A small network was trained on made-up records. Each row is its average activation on records with the value named, seen along a few directions.
Values that are neighbours, or in one group, have similar rows; names and order tell nothing.
In the rows, zero is written as 500.
Random noise pushes rows far along 10 fixed directions. That doesn't count. These rows show it; they differ only by the noise:
[406 447 461 677 497 654 610 473 600 441 373 644 676 799 601 399 408 487
 218 472 315 540 560 638 407]
[544 323 255 553 148 531 340 581 513 383 569 175 509 451 564 519 803 497
 375 556 458 432 380 522 380]
[574 263 462 342 314 436 596 542 682 296 713 370 438 469 448 506 665 571
 629 619 475 385 351 377 480]
[676 618 581 602 556 532 410 507 325 680 457 597 362 247 473 555 627 618
 436 453 522 341 576 447 539]
[354 834 393 530 489 374 330 494 468 511 402 590 630 528 597 320 449 538
 299 410 383 551 543 477 690]
[616 443 394 293 341 685 492 460 518 508 431 393 666 521 426 504 548 457
 745 350 567 457 487 580 510]
[683 408 482 233 486 451 512 502 582 519 523 661 746 508 315 424 479 623
 720 499 381 379 509 466 465]
[668 370 489 687 378 587 514 574 527 401 556 473 587 570 505 413 678 571
 496 487 457 362 641 426 447]
[583 369 441 565 380 496 553 457 570 433 554 479 438 508 591 543 685 585
 285 543 348 341 449 470 366]
[547 567 439 736 551 576 444 522 331 583 406 494 502 511 652 518 682 461
 229 405 492 424 586 532 456]
[506 633 445 442 521 419 497 376 548 531 420 446 543 510 551 535 437 439
 594 417 524 570 563 513 546]
[552 272 665 629 691 602 564 884 350 471 667 696 496 458 330 373 655 570
 468 668 587 388 453 408 560]


Field VEV:
noru: [519 522 557 493 348 594 526 350 665 460 469 629 501 544 427 437 319 654
 466 507 284 494 539 558 500]
sinum: [380 493 574 447 226 573 621 407 787 322 576 610 339 547 506 418 329 664
 375 571 319 467 393 484 572]
sezo: [409 508 522 518 384 470 649 522 666 319 642 306 248 495 602 575 457 412
 606 589 681 649 463 507 570]
pagot: [556 583 485 507 382 382 300 540 428 550 494 464 574 373 392 425 484 548
 645 505 556 544 605 428 536]
beza: [616 472 623 554 602 493 484 503 429 518 490 659 617 534 510 447 581 594
 469 432 424 345 620 365 418]
tana: [475 722 555 682 304 516 500 332 704 394 598 339 184 342 528 446 361 596
 588 463 475 534 626 414 746]
tuk: [478 521 558 621 487 357 521 545 624 311 626 463 553 627 507 344 481 513
 680 526 543 536 661 289 616]
lebos: [607 445 716 376 482 483 566 469 487 458 599 608 331 365 446 516 574 646
 687 479 569 312 491 292 564]
fodog: [587 296 620 668 658 563 632 439 459 579 365 533 606 709 557 616 422 326
 629 477 635 570 726 574 202]
buk: [243 489 420 201 624 564 468 729 454 468 501 619 678 596 378 338 420 427
 471 556 549 589 222 615 653]
vasal: [547 535 491 230 512 620 362 385 384 677 308 527 733 460 320 537 356 532
 694 369 442 481 435 604 447]
bek: [452 381 568 456 337 720 566 525 595 526 428 649 465 518 408 506 324 561
 441 619 432 565 418 673 413]
nuki: [428 687 523 337 753 478 453 536 344 557 434 596 766 643 464 345 422 416
 732 294 625 530 622 363 673]
kosar: [726 468 449 624 423 483 524 458 534 378 603 498 719 660 530 357 701 609
 489 364 308 254 711 338 449]
duzi: [601 472 663 628 443 500 579 569 558 354 588 614 501 572 533 358 539 588
 581 470 548 383 660 329 554]
kopu: [624 505 204 323  98 470 316 400 570 499 537 386 569 391 454 485 684 679
 383 452 223 285 369 567 392]
safa: [428 269 437 511 254 613 483 785 617 253 734 316 505 521 335 359 506 498
 691 692 598 601 400 523 593]
mori: [372 599 426 598 513 269 404 387 587 428 488 256 484 518 551 535 408 416
 548 547 489 681 571 454 524]
siris: [467 514 630 446 533 582 547 505 525 483 544 642 518 520 404 428 412 593
 582 481 476 477 482 452 584]
dek: [614 529 372 444 340 659 593 367 612 454 435 379 715 721 591 521 464 401
 681 308 529 546 650 632 464]
A value of VEV combines one of 4 hidden first parts with one of 5 second parts; all combinations occur once.
siris and mori share the first part; siris and kopu share the second. Which value has the first part of kopu and the second part of mori?
Answer: tana
nuki and fodog share the first part; nuki and noru share the second. Which value has the first part of noru and the second part of fodog?
Answer: bek
pagot and duzi share the first part; pagot and dek share the second. Which value has the first part of dek and the second part of duzi?
Answer: sezo
lebos and vasal share the first part; lebos and sinum share the second. Which value has the first part of sinum and the second part of vasal?
Answer: kosar
